[-55   2  56  51 -50  85  32  66  50  33 -46   5 -29  84  18  52] -> Zake
[-35  80 -57 -24 -16 -30 -15   0 -30 -17  13 -67  18 -46 -55 -22] -> pel
[ -10 -104   53   25  -23   -6   14   -8   20   22  -28   -4  -24   25
   15   11] -> fego
[-33  82  36   0 -56  12   3  75  24 -11  86  32   6  20  40   1] -> Vapi
[-54 -18   7  57 -13  54  53  14  38  54 -86 -31 -46  53 -41  50] -> dod
[ 32  43 -63  -5  75  36  -9 -16 -21 -26 -13  -6  24   2 -14  -9] -> fefol
[ 46  16 -41 -52  27 -78 -32 -51 -48 -49  56  -7  33 -76 -18 -56] -> Kuf
[ 30  52 -70 -30  68  -1 -21 -11 -31 -32  12   4  32 -17  -4 -13] -> tipu
[ -7  68 -41 -28  -5 -48 -35 -25 -43 -25  41 -49  19 -56 -45 -33] -> gofos
[ -77   16  -36   62  -10   54   45   -5   13   46 -112  -77  -62   41
  -68   59] -> Mur
where: [62]	Mur, 4
which: [  4  32 -17  -4]	tipu
where: [85]	Zake, 6
which: [36 -9]	fefol

[-27 -48  -2  -2  -5  52  -5  24 -40 -22 -13  10  10 -27  -9  21  14  16
 -37   9  20   4 -32 -14   6  62 -39 -47  74 -45  14  41  39  -5  -8 -17] : Pini
[ -7   6   4  37   8 -17  10  18  12  11   2 -18   1  -1  23   7   6  27
 -26  11  16  34   3   1  -4 -11  -5   8  13 -15 -26  -6   5  10   7  -5] : rozup
[  4  40  14 -10 -34  13 -14  51  28  22 -43  18  12 -40 -12 -10  11  16
 -25   6 -21  17  34  25  14  50   0 -10 -45  -8 -42  21  32 -16 -19  26] : Velen
[ -7   6   4  37   8 -17  10  18  12  11 -20 -18   1  -1  23   7  -1  27
 -26  11  16  34   3   1  -4 -11  -5   8  13 -20 -26  -6   5  10   7  -5] : Kasu
[-20 -35   4   3   1  48  -3  23 -45  -3 -19   0   2 -26 -32   8  25   8
 -27  -1  33  -7 -23 -21  10  46 -42 -58  90 -48   3  41  43  11  10  -2] : futin
which: [  4  40  14 -10 -34  13 -14  51  28  22 -43  18  12 -40 -12 -10  11  16
 -25   6 -21  17  34  25  14  50   0 -10 -45  -8 -42  21  32 -16 -19  26]	Velen
where: [51]	Velen, 8
where: [-23]	futin, 23

[ -32 -100   37  -60  -31] = pek
[  85  115 -100   12   99] = siba
[-113   69 -100  -99   52] = taka
which: [  69 -100]	taka
where: [52]	taka, 5
which: [-100  -99]	taka
where: [-31]	pek, 5
which: [  85  115 -100]	siba
where: [85]	siba, 1

[-24  11 -59  86 -28 -23 -36  18  20  40  33 -34] -> nare
[  12  -63   22  -40    2 -124   26    6   -3    2   -3    6] -> lek
[ 40 -22 -23 -89  43 -29  86  -8 -76 -44  -8   7] -> tusa
[ 21  38  -7 -58   7  47  57 -10 -50 -27 -12  29] -> raz
[-58  34  -6  13 -46  41 -66 -26  -7  -4 -17  29] -> bisud
[ 12  16   3 -53 -11  50  16  -4 -23  -5 -11  75] -> nisot
[-46 -22  41  -2 -42 -58 -61 -20  46  -4 -27  -1] -> pufo
[ 16  -6  80 -18  11  41 -22  -6 -22 -18 -16 -98] -> Zov
which: [-22 -23 -89  43 -29  86  -8 -76 -44]	tusa
where: [-29]	tusa, 6
which: [  3 -53 -11  50  16  -4 -23  -5 -11  75]	nisot
where: [57]	raz, 7
where: [-66]	bisud, 7

[-34 -32  27  -9 -12 -24   6 -16  -1 -62 -14  24 -31]  nobe
[-34 -32  27  -9 -12 -24 -41 -21 -13   0   7  12  63]  ter
[ -23  -23    9   -7  -70  -35  -91  -32  -26   -1 -105  -28  -69]  buvod
[-39 -19  42 -21 -13 -24 -31  18 -37 -31 -44 -12 -22]  vif
[ 35  58  39  16  19  40  -8  -7 -14  67  36  70  97]  lapor
where: [24]	nobe, 12
where: [12]	ter, 12

[-32  56 -33 -13] = zor
[ -4 -22  50 -30] = tobof
[ 52 -18   7 -63] = gogef
[-43  -4 -11  93] = Digop
[-30  37 -28 -53] = Kan
[ -6  25  -4 -93] = miver
[-15  20  -1 -32] = lesig
[ -7 -22  50 -30] = Levo
[ 35 -34  -7  16] = Gulat
[  9 -17  16  14] = fone
which: [ -4 -11  93]	Digop
which: [ -4 -22  50 -30]	tobof

[ 11  15 -30  20 -23 -11   3] : vakub
[ -2   3 -18 -12  29  14  -5] : Sep
[-30 -11  27  20  15 -23 -30] : gifi
[ -7 -20  18   6 -79  28 -19] : Vido
[ 82 -61 -78  52 -17  54  -4] : sadi
[ -4  60  54  34   9 -17   8] : vazu
[  3  -2  10   1  24  -7 -18] : Ril
[-18 -17   3 -63 -29 -20  -7] : Robul
[  6  17 -10  20   9  22   5] : fali
which: [ 3 -2]	Ril
which: [ 11  15 -30  20 -23 -11]	vakub
where: [-19]	Vido, 7
where: [28]	Vido, 6

[-68  84   3 -19 -11  43  62  59  51  24   1 108  25 -18  -6]  bivu
[-58  -9  -7 -28   7  -2  68 -67  45 -36  42 -21 -41   3  33]  Lar
[-15  21  46 -37  73 109  23  87  67  22  86  56 122  13 -17]  dumi
where: [-36]	Lar, 10
where: [22]	dumi, 10
where: [-19]	bivu, 4
where: [-67]	Lar, 8
where: [-11]	bivu, 5
where: [43]	bivu, 6
which: [ 73 109  23]	dumi

[-65 -60 -45 -23   0] : Kob
[ 74  59  35   4 -27] : saliv
[119 114  93  59  18] : dib
[-17 -35 -49 -31 -41] : tavi
[-25 -24 -15   1  20] : gemik
[40 58 69 73 67] : Ragov
[-43 -47 -46 -41 -31] : Sis
[ 11 -24 -15 -30 -54] : pido
where: [69]	Ragov, 3
which: [-23   0]	Kob
which: [-25 -24 -15   1  20]	gemik
where: [74]	saliv, 1
which: [-41 -31]	Sis
which: [69 73]	Ragov

[ 38  67  33 -59] -> sut
[ 38  67  -9 -59] -> vuf
[ 38  67  51 -59] -> Geg
[-46  67  66 -59] -> guno
which: [ 38  67  33 -59]	sut
where: [66]	guno, 3

[ 33  -5  42  42 -28  34  19  77  54  73  63  -4 -21 -32 -53   0 -13  72
  47  15 -37 -58  62  54  93 -12  29 -28  80 -71 -47  25  76  13  72  83
 -62  20  59 -38 -58 -33  66  44 -35  69  73  49  37  -7 -84 -78] = Dun
[ -3  -1 -70 -39  46   5 -87  78  47  -9  -5 -40  76 -44 -61 -58   2 -28
 -18 -28   7  16  64  53 -48 -23 -82 -82 -75  49  34  16 -12 -56 -92  32
 -70   3  31 -32  30   8  -2 -49 -90  72  20  -7  43  42 -34 -30] = zel
[-35  28 -14 -89 -47  80 -18 -91   8 -91  62  30 -89 -33 -81 -18  38 -62
 -60  91 -22  58  59 -26 -63 -65  92 -15  22  36 -63  37   4  85   2  53
 -85 -20  32  76 -14 -52  30  28  15  22  72  44 -44  73 -54  54] = Pep
[-72  73 -85 -43 -67 -71 -11 -82 -87 -28 -64  -4 -70 -15  -3 -88 -51 -92
  45  83  72 -46 -89  17   1 -25   0 -22  91  -7  15  12  70  52  73  22
 -67 -91  16  51  42   6  75 -53   7  51  52 -16  85 -24 -43  91] = Ziv
[ 20  -7  25 -89  17  57 -69 -71  75 -29  83  47 -31  22  15  30  35  23
  28  12 -18 -41 -60  49 -12 -56 -75 -79 -29  15  58  75   7 -33 -15  66
  44 -23  82  33 -78 -70 -10  32 -59 -92 -91 -47  70  32   9 -38] = rokiz
[ 63  33 -23  10  -4  76  58 -21  55 -70 -10   0  55  67  53 -21 -19  29
 -46 -54 -43 -62  71  25 -86 -82  -2  70  22 -77  32 -69 -56  36 -78  -1
 -77 -15  35 -89 -70 -45 -83 -11  49 -63 -79  60 -12  23  -6 -21] = vuvus
where: [-59]	rokiz, 45
which: [ 92 -15  22]	Pep
which: [ 20  -7  25 -89  17  57 -69 -71  75 -29  83  47 -31  22  15  30  35  23
  28  12 -18 -41 -60  49 -12 -56 -75 -79 -29  15  58  75   7 -33 -15  66
  44 -23  82  33 -78 -70 -10  32 -59 -92 -91 -47  70  32   9 -38]	rokiz
where: [-48]	zel, 25
where: [-13]	Dun, 17

[ 67  78   6 -40  72   2  14] -> Kozog
[-124   26    0   13    8  -40   53] -> Lup
[ 71  18 -16 -10  -5  32   1] -> Ves
[-10  -5 -16  71 -12 -81 -64] -> gosek
[19 26  0  9 24 12 12] -> Nek
[-11 -46 -48  20  27  15  46] -> zil
[ 17  -8 -52  10 -29  33 -15] -> risez
where: [-11]	zil, 1
which: [  6 -40  72   2  14]	Kozog
where: [-52]	risez, 3
where: [19]	Nek, 1
which: [19 26  0  9 24 12 12]	Nek
where: [20]	zil, 4
which: [ 71  18 -16 -10  -5]	Ves

[ 17  63  25  43 -30  37  19  61 -40  13 -28 -34  29  42  47  47   1  50
  14 -56  32 -54 -41 -43 -18 -18 -54 -38 -12  60  27  51 -14  10  -9 -23
  16  28 -42   5 -97 -10 -23  -6  38 -18  17 -43 -42   9   3 -13]  dinam
[-42 -59  22  -8   7   5 -15  82  -9  13 -28 -34  29  42  47  47   1  50
  14 -56  32 -54 -15 -43 -18 -18 -54 -38 -12  60  27  51 -14  10  -9 -23
  16  28 -42   5 -97 -10 -23  -6  38 -18  17 -43 -42   9   3 -13]  Lomel
[ 42 -65 -52 -17   6  24 -13 -60  35 -22 -16  32 -22 -41 -59 -30 -48 -12
 -21  -1  -4  46   9 -43  29  20 -28  59  40 -42 -59  22  -6   7   5 -15
  82  -9  44  64  61  -9  33 -73  28   0  20  26   7 -12   9  19]  puf
which: [-42 -59  22  -6   7   5 -15  82  -9]	puf
where: [-40]	dinam, 9
which: [-42 -59  22  -8   7   5 -15  82  -9  13 -28 -34  29  42  47  47   1  50
  14 -56  32 -54 -15 -43 -18 -18 -54 -38 -12  60  27  51 -14  10  -9 -23
  16  28 -42   5 -97 -10 -23  -6  38 -18  17 -43 -42   9   3 -13]	Lomel

[-78  43  -7 -38  18  75  20 -37] -> fova
[-21   7  72  58  53 -57  20 -49] -> Rut
[ -9  -6  88 -22   1  49  -8  35] -> sef
[ 27 -25  -7 -38  18  75  20 -37] -> Nabi
[ 88  -9  17 -22  49   2 -56  -7] -> vev
[ -9  -6  88 -22   1  49  17  35] -> Faru
[-66  24  56 -22  16  56 -38  59] -> zub
[ -6  15  60 -15 -12  64  25 -25] -> Zaga
where: [-57]	Rut, 6
which: [ 25 -25]	Zaga
which: [ -9  -6  88 -22   1  49  17]	Faru
where: [2]	vev, 6

